A small network was trained on invented records. Each row is its activation on one of them, seen along a few directions.
After each row come some of the record's fields: Y, T, Z, L, N.
Not every record has every field; a missing one is written none.
Other fields move the rows too, some of them a lot.
In the rows, 500 means zero.
Strong random noise was added to every row along 19 fixed directions; ignore it. To show where, here is one row again and again, with new noise each time:
[457 454 487 363 535 330 481 495 529 577 364 494 444 508 578 420 477 407
 670 452 568 400 339 371 618 603 574 486 467 405 475 693 408 326 591 494
 401 424]
[576 377 481 455 436 515 573 474 633 562 501 452 466 549 504 540 399 413
 462 461 585 489 406 449 452 466 392 483 573 424 534 477 561 455 434 466
 398 513]
[643 440 278 525 575 569 246 312 343 462 618 367 283 602 325 449 624 442
 512 395 582 457 343 747 607 393 657 224 689 539 415 557 605 631 681 378
 544 403]
[392 431 407 422 524 558 392 468 317 554 609 460 411 415 360 484 788 420
 282 366 571 533 441 321 554 522 563 544 375 757 304 403 563 340 552 543
 750 496]
[536 524 336 566 398 465 553 625 616 409 493 371 498 550 495 651 598 391
 397 553 387 697 294 505 575 443 104 541 540 443 397 373 483 753 542 485
 418 541]
[299 533 551 444 526 574 570 330 579 501 414 723 446 454 618 605 550 560
 424 542 420 368 815 408 638 579 753 431 624 505 403 253 478 444 117 493
 613 418]
[715 757 404 750 575 444 474 560 580 234 331 677 622 411 729 386 435 375
 614 546 712 329 364 720 246 351 580 666 465 678 466 675 388 448 434 628
 560 322]
[712 451 386 671 315 502 579 339 318 557 524 640 673 423 448 719 442 530
 623 295 763 459 295 418 458 375 550 289 481 282 556 603 671 700 652 718
 652 682]
[569 378 456 569 445 681 530 540 590 547 429 469 367 658 317 566 532 551
 561 579 663 396 761 801 547 665 642 609 423 707 317 569 556 502 750 336
 366 384]
[696 463 363 540 706 533 487 584 691 692 184 607 556 397 703 352 315 608
 561 666 612 609 498 460 512 681 584 360 659 349 459 535 707 488 604 437
 362 300]
[368 533 540 445 571 380 389 295 553 536 523 455 481 521 672 346 498 233
 422 476 422 597 217 400 497 375 550 495 545 567 456 507 380 257 332 438
 682 661]
[381 437 555 571 556 357 246 427 324 541 601 413 532 706 611 205 517 473
 506 479 363 236 510 814 764 425 567 450 495 312 614 713 353 555 470 547
 380 643]
[622 617 593 422 314 323 619 583 619 333 285 331 624 565 661 603 608 348
 706 572 643 768 542 561 340 628 297 504 432 633 519 586 491 483 732 320
 530 617]
[435 645 412 491 690 575 539 705 530 309 211 746 879 635 805 668 786 554
 562 455 604  92 654 532 914 467 519 533 248 391 336 542 660 672 696 677
 243 402]
[715 590 644 427 525 672 309 426 703 604 616 468 803 666 717 594 226 447
 557 554 713 466 556 695 492 310 617 176 663 365 570 557 677 625 619 320
 494 476]
[555 463 572 434 435 586 392 463 404 506 760 484 490 353 260 421 288 522
 436 442 624 502 532 372 207 470 590 344 520 502 691 589 473 495 479 676
 536 377]
[645 517 541 467 407 628 609 632 547 558 519 445 769 306 517 516 490 596
 448 615 592 483 609 371 304 605 255 546 337 593 305 389 388 529 561 648
 716 331]
[529 436 355 290 575 458 482 363 513 482 301 446 473 550 569 436 629 460
 448 263 598 588 212 354 586 417 433 385 547 444 495 404 760 336 471 360
 459 583]
[413 623 588 562 551 444 332 599 601 623 521 459 444 558 596 600 606 379
 410 681 443 800 592 695 553 568 564 678 541 791 360 462 542 449 604 191
 696 594]
[405 708 435 801 630 494 209 721 682 513 697 592 508 583 620 644 505 168
 339 740 409 714 419 684 620 372 618 553 610 637 421 685 520 766 725 499
 525 490]
[335 603 327 385 270 368 303 502 645 455 467 417 411 621 468 511 751 409
 390 270 458 799 356 574 676 449 497 338 611 526 468 630 712 663 647 330
 702 529]

[594 578 414 821 577 460 349 566 322 482 596 463 643 437 654 289 514 489
 392 690 341 518 431 669 545 440 385 486 536 416 476 496 348 744 467 689
 574 557]  Y=y2 T=t2 Z=none L=l2 N=n1
[579 469 532 525 627 315 344 666 382 651 586 528 581 271 468 216 422 624
 549 497 484 413 455 516 280 563 485 464 504 379 711 884 522 547 691 742
 619 348]  Y=y2 T=t1 Z=z2 L=l2 N=n1
[285 509 654 351 712 373 454 442 570 663 563 698 485 538 478 664 508 589
 598 371 272 245 389 523 696 385 634 597 580 316 585 684 613 504 499 445
 516 545]  Y=y1 T=t2 Z=none L=l2 N=n1
[438 450 686 623 541 504 523 552 279 422 738 449 291 522  57 750 555 434
 571 616 463 748 663 625 229 597 582 709 353 833 670 643 506 535 883 449
 413 751]  Y=y2 T=t2 Z=none L=l2 N=n1
[555 480 572 377 475 310 402 661 188 516 442 349 383 527 554 525 645 533
 578 505 666 423 604 562 704 681 443 675 426 539 530 366 435 324 435 304
 306 512]  Y=y2 T=t2 Z=none L=l2 N=n1
[411 568 279 475 493 493 337 502 448 178 408 475 338 489 502 248 643 344
 254 455 544 691 499 391 540 536 562 308 627 525 608 405 597 522 290 592
 279 422]  Y=y3 T=t3 Z=none L=l2 N=n1
[430 377 538 462 684 543 509 470 408 607 318 456 604 636 703 354 484 622
 451 582 436 459 647 529 744 550 426 498 416 341 516 259 550 379 360 394
 234 696]  Y=y4 T=t1 Z=z2 L=l1 N=n2
[525 505 489 674 368 396 456 664 443 650 452 535 567 357 718 291 337 367
 431 648 674 639 520 277 490 685 595 551 415 473 519 560 334 335 424 670
 485 509]  Y=y2 T=t2 Z=none L=l2 N=n1
[490 434 432 558 390 479 593 383 402 521 283 556 633 593 680 459 606 550
 413 327 600 531 481 483 664 476 475 505 413 384 534 367 713 436 366 493
 485 831]  Y=y3 T=t1 Z=z1 L=l2 N=n1
[592 345 387 493 781 515 362 529 307 713 644 365 329 380 352 340 569 623
 432 542 355 511 380 499 509 529 432 466 598 520 445 464 543 477 632 461
 596 370]  Y=y1 T=t1 Z=z1 L=l1 N=n2
[601 496 652 448 436 675 504 566 834 520 570 379 732 637 662 353 345 413
 419 612 563 479 685 631 328 442 440 423 504 562 522 593 533 486 571 439
 492 427]  Y=y1 T=t2 Z=none L=l2 N=n1
[728 446 441 509 311 580 400 304 382 638 698 343 539 603 426 678 348 321
 617 399 780 559 144 434 591 345 555 244 528 379 413 529 486 560 717 424
 549 628]  Y=y2 T=t2 Z=none L=l2 N=n1
[483 490 456 542 451 735 548 450 887 419 549 507 332 644 289 505 165 353
 661 689 501 470 512 540 447 552 736 364 567 504 401 747 292 600 731 503
 180 216]  Y=y1 T=t3 Z=none L=l1 N=n1
[554 515 649 528 490 398 400 561 348 504 670 297 660 555 519 443 559 526
 567 576 381 601 624 685 435 507 341 357 499 443 660 657 482 709 752 494
 589 657]  Y=y4 T=t1 Z=z1 L=l1 N=n1
[451 504 596 322 592 414 475 577 708 669 291 503 566 569 831 338 363 550
 464 537 468 529 535 439 640 561 491 541 586 356 580 414 596 287 278 282
 347 489]  Y=y2 T=t1 Z=z2 L=l2 N=n1
[606 288 528 401 138 639 572 469 507 684 513 395 481 583 558 501 314 397
 469 419 932 559 721 254 557 668 691 263 498 430 542 418 575 293 446 449
 399 522]  Y=y4 T=t2 Z=none L=l1 N=n2
[565 481 508 707 235 383 671 549 679 641 392 529 533 516 703 616 374 538
 488 631 425 583 585 672 532 552 270 657 647 350 481 359 422 631 198 423
 584 622]  Y=y3 T=t2 Z=none L=l2 N=n2
[400 526 558 654 319 350 469 442 393 469 675 499 431 536 373 558 260 327
 647 541 458 507 323 478 506 469 556 518 444 342 644 739 177 604 520 674
 353 657]  Y=y3 T=t1 Z=z1 L=l2 N=n1
[478 655 444 585 437 495 504 635 562 547 313 567 585 448 562 423 354 818
 487 597 341 592 498 634 593 529 310 751 421 398 405 310 360 595 278 426
 446 444]  Y=y2 T=t2 Z=none L=l2 N=n2
[382 672 552 360 475 320 468 671 543 570 253 488 664 370 634 241 377 770
 560 547 298 738 402 356 538 646 306 650 359 347 541 486 363 432 416 460
 480 481]  Y=y2 T=t2 Z=none L=l2 N=n2
[384 593 491 348 501 437 366 485 335 579 350 460 589 447 554 414 473 558
 559 505 560 783 471 276 654 643 587 369 344 457 476 431 448 373 598 435
 497 584]  Y=y3 T=t1 Z=z1 L=l2 N=n2
[458 437 451 609 444 437 673 662 421 555 521 683 302 352 268 799 531 728
 448 443 388 643 595 379 474 586 413 650 602 399 658 376 713 695 406 572
 445 528]  Y=y4 T=t3 Z=none L=l1 N=n2
[349 394 587 160 577 404 538 348 406 500 447 450 411 475 517 409 651 572
 397 247 428 493 474 256 518 484 467 445 568 465 650 315 670 222 222 397
 543 608]  Y=y4 T=t2 Z=none L=l1 N=n1
[560 496 490 570 327 505 753 552 518 321 342 545 645 472 547 632 533 615
 533 551 502 502 776 502 420 601 280 430 490 357 607 387 539 746 396 650
 377 544]  Y=y3 T=t1 Z=z1 L=l2 N=n1
[408 397 491 587 375 507 526 240 470 523 509 533 352 555 369 252 442 472
 568 346 552 261 448 658 397 436 756 631 350 669 431 697 289 223 406 557
 683 547]  Y=y1 T=t1 Z=z2 L=l2 N=n2
[469 582 409 244 262 760 467 506 716 593 362 502 936 605 639 377 388 767
 301 194 660 283 339 455 735 276 273 552 212 336 251 264 549 438 284 490
 539 391]  Y=y3 T=t1 Z=z2 L=l2 N=n1
[540 679 564 576 673 578 304 369 243 349 595 454 683 451 494 402 459 609
 530 668 343 681 554 598 462 448 558 233 530 453 600 423 447 742 605 544
 520 626]  Y=y2 T=t2 Z=none L=l2 N=n1
[638 557 457 435 464 398 410 704 693 468 508 417 508 443 480 285 282 517
 510 420 562 588 295 526 243 424 328 500 580 413 712 748 546 510 546 514
 386 284]  Y=y4 T=t2 Z=none L=l1 N=n1
[453 341 693 657 427 624 576 446 536 600 748 581 383 537 354 602 464 423
 386 570 540 424 884 635 312 544 727 572 585 688 607 560 597 477 458 522
 611 599]  Y=y4 T=t2 Z=none L=l1 N=n1
[403 405 471 223 344 524 508 524 419 332 559 333 310 538 162 525 525 583
 468 338 492 610 566 348 467 566 367 342 483 408 713 434 548 581 507 484
 228 438]  Y=y2 T=t1 Z=z2 L=l2 N=n2
[416 416 404 563 493 717 383 592 584 476 686 425 447 702 351 627 578 305
 300 572 498 592 581 522 709 502 558 359 528 518 443 543 657 750 771 524
 252 510]  Y=y3 T=t2 Z=none L=l2 N=n1
[336 500 592 514 557 454 556 469 502 424 466 537 592 500 571 422 672 426
 457 523 391 466 666 493 446 536 521 538 384 624 495 581 456 442 512 618
 620 623]  Y=y4 T=t2 Z=none L=l2 N=n1
[689 495 543 350 654 624 500 466 398 384 597 361 504 525 320 773 467 412
 599 532 649 559 318 414 405 426 372 450 467 573 485 368 548 499 716 385
 278 516]  Y=y3 T=t3 Z=none L=l2 N=n1
[310 615 540 501 467 543 519 678 604 613 545 666 581 332 392 700 480 529
 442 590 404 764 506 165 538 634 585 538 394 527 414 559 545 621 727 633
 599 454]  Y=y1 T=t3 Z=none L=l2 N=n1
[588 527 562 626 624 412 644 280 307 455 292 453 541 568 699 585 431 565
 789 718 391 553 518 615 605 533 425 462 494 371 480 257 272 492 400 336
 382 781]  Y=y1 T=t1 Z=z1 L=l1 N=n2
[430 612 526 333 249 449 431 422 394 353 575 456 657 566 422 538 551 570
 597 210 570 497 456 437 552 379 514 249 408 346 631 637 527 652 602 572
 577 563]  Y=y4 T=t2 Z=none L=l1 N=n1
[529 743 456 445 246 491 329 359 165 449 534 378 639 481 293 541 464 839
 693 336 497 540 278 712 629 353 384 523 246 447 334 356 223 639 538 383
 725 581]  Y=y1 T=t1 Z=z2 L=l2 N=n2
[612 439 512 602 446 403 494 414 238 623 415 500 481 571 703 571 466 571
 705 570 603 369 652 614 824 625 642 358 600 250 498 386 424 550 402 408
 411 624]  Y=y4 T=t2 Z=none L=l1 N=n2
[551 389 707 492 393 357 558 690 503 674 718 430 368 450 509 549 369 326
 557 583 606 442 572 323 397 649 550 619 543 508 636 667 370 325 525 546
 451 443]  Y=y1 T=t3 Z=none L=l1 N=n1

Which values does each new row have?
[199 609 645 110 278 493 353 615 751 457 533 420 677 604 512 372 587 463
 438 352 509 510 729 425 556 565 572 376 352 573 521 751 494 443 645 490
 616 324]  Y=y3 T=t2 Z=none L=l2 N=n2
[564 409 431 405 642 636 445 395 279 675 414 523 564 386 346 362 429 923
 436 396 466 488 477 494 559 531 466 457 454 354 488 287 667 485 438 471
 490 505]  Y=y3 T=t1 Z=z1 L=l2 N=n1
[554 568 605 251 314 482 393 549 354 282 802 203 198 575 147 653 483 428
 510 353 621 596 422 570 310 390 365 643 492 772 613 353 337 346 407 230
 413 427]  Y=y4 T=t3 Z=none L=l1 N=n2
[497 508 562 571 609 422 547 494 328 394 340 519 532 427 491 382 567 547
 602 576 524 670 674 505 291 627 565 501 360 636 657 587 545 409 652 549
 490 655]  Y=y1 T=t1 Z=z2 L=l2 N=n2
[790 328 683 501 562 466 603 503 428 612 597 439 622 420 668 529 388 383
 497 575 709 438 565 356 255 538 411 390 639 396 718 481 653 402 447 578
 472 600]  Y=y3 T=t3 Z=none L=l2 N=n1
[322 475 481 552 341 649 512 440 607 560 609 587 458 628 284 628 238 471
 514 454 490 491 407 423 638 422 645 504 372 388 490 596 395 580 553 567
 282 564]  Y=y1 T=t1 Z=z1 L=l2 N=n1
[642 478 711 102 603 533 800 275 331  73 479 356 595 504 515 740 671 392
 770 447 625 177 684 279 281 488 347 242 464 528 619 300 386 379 422 562
 349 448]  Y=y3 T=t1 Z=z1 L=l2 N=n1
[627 507 643 290 658 403 574 452 366 548 353 534 497 414 484 716 599 596
 765 436 677 471 533 455 410 620 603 548 464 623 517 503 658 284 694 299
 578 519]  Y=y3 T=t2 Z=none L=l2 N=n1
[431 566 410 530 589 780 303 594 421 476 581 497 388 470  55 437 317 561
 312 504 629 886 352 438 320 458 619 728 212 842 470 447 569 353 724 421
 300 514]  Y=y2 T=t2 Z=none L=l2 N=n2
[364 494 625 365 525 418 518 454 434 400 535 468 600 548 635 399 511 290
 538 476 504 235 379 270 609 478 499 534 342 434 499 564 233 310 392 689
 366 533]  Y=y3 T=t3 Z=none L=l2 N=n1
[540 330 590 621 339 365 738 312 341 604 496 616 500 304 416 435 564 560
 684 380 577 346 617 385 224 646 661 468 440 513 582 777 459 394 567 768
 878 612]  Y=y1 T=t2 Z=none L=l1 N=n1
[359 514 639 509 102 415 658 417 441 425 493 503 559 620 450 722 628 451
 642 403 569 537 723 525 579 592 578 484 343 513 535 590 443 575 589 510
 603 789]  Y=y1 T=t2 Z=none L=l2 N=n1
[502 691 660 251 715 610 240 764 583 547 749 581 545 432 526 647 287 545
 429 567 552 419 593 325 565 429 653 393 637 422 632 459 582 537 479 458
 301 125]  Y=y1 T=t3 Z=none L=l2 N=n1
[660 418 513 604 747 494 578 365 618 742 455 496 663 603 772 594 505 436
 625 607 390 179 232 720 667 344 353 623 554 401 199 489 432 497 541 394
 658 574]  Y=y3 T=t1 Z=z2 L=l2 N=n1
[447 401 584 388 288 509 501 647 512 763 659 269 413 470 421 548 281 521
 458 701 451 664 579 298 636 721 295 528 467 378 400 295 197 471 417 397
 372 438]  Y=y1 T=t1 Z=z1 L=l1 N=n1
[343 362 410 546 509 448 576 321 508 543 303 602 211 639 386 433 475 682
 606 453 324 318 551 714 760 588 669 614 572 365 484 486 451 465 312 376
 288 528]  Y=y2 T=t2 Z=none L=l2 N=n2
[586 588 350 633 208 411 709 531 705 231 453 509 426 587 418 689 526 222
 548 293 646 588  97 496 291 286 319 713 430 608 527 664 512 536 555 553
 468 595]  Y=y2 T=t1 Z=z2 L=l2 N=n1
[576 427 405 627 614 572 491 569 604 451 578 483 401 589 504 470 540 325
 459 552 538 316 507 647 477 430 533 527 539 601 457 643 508 522 606 558
 389 376]  Y=y1 T=t1 Z=z1 L=l2 N=n1
[556 394 478 520 524 676 469 623 350 549 548 432 411 477 326 402 402 722
 318 569 516 593 729 512 486 610 449 535 470 511 606 266 600 503 409 460
 241 472]  Y=y1 T=t1 Z=z1 L=l2 N=n1
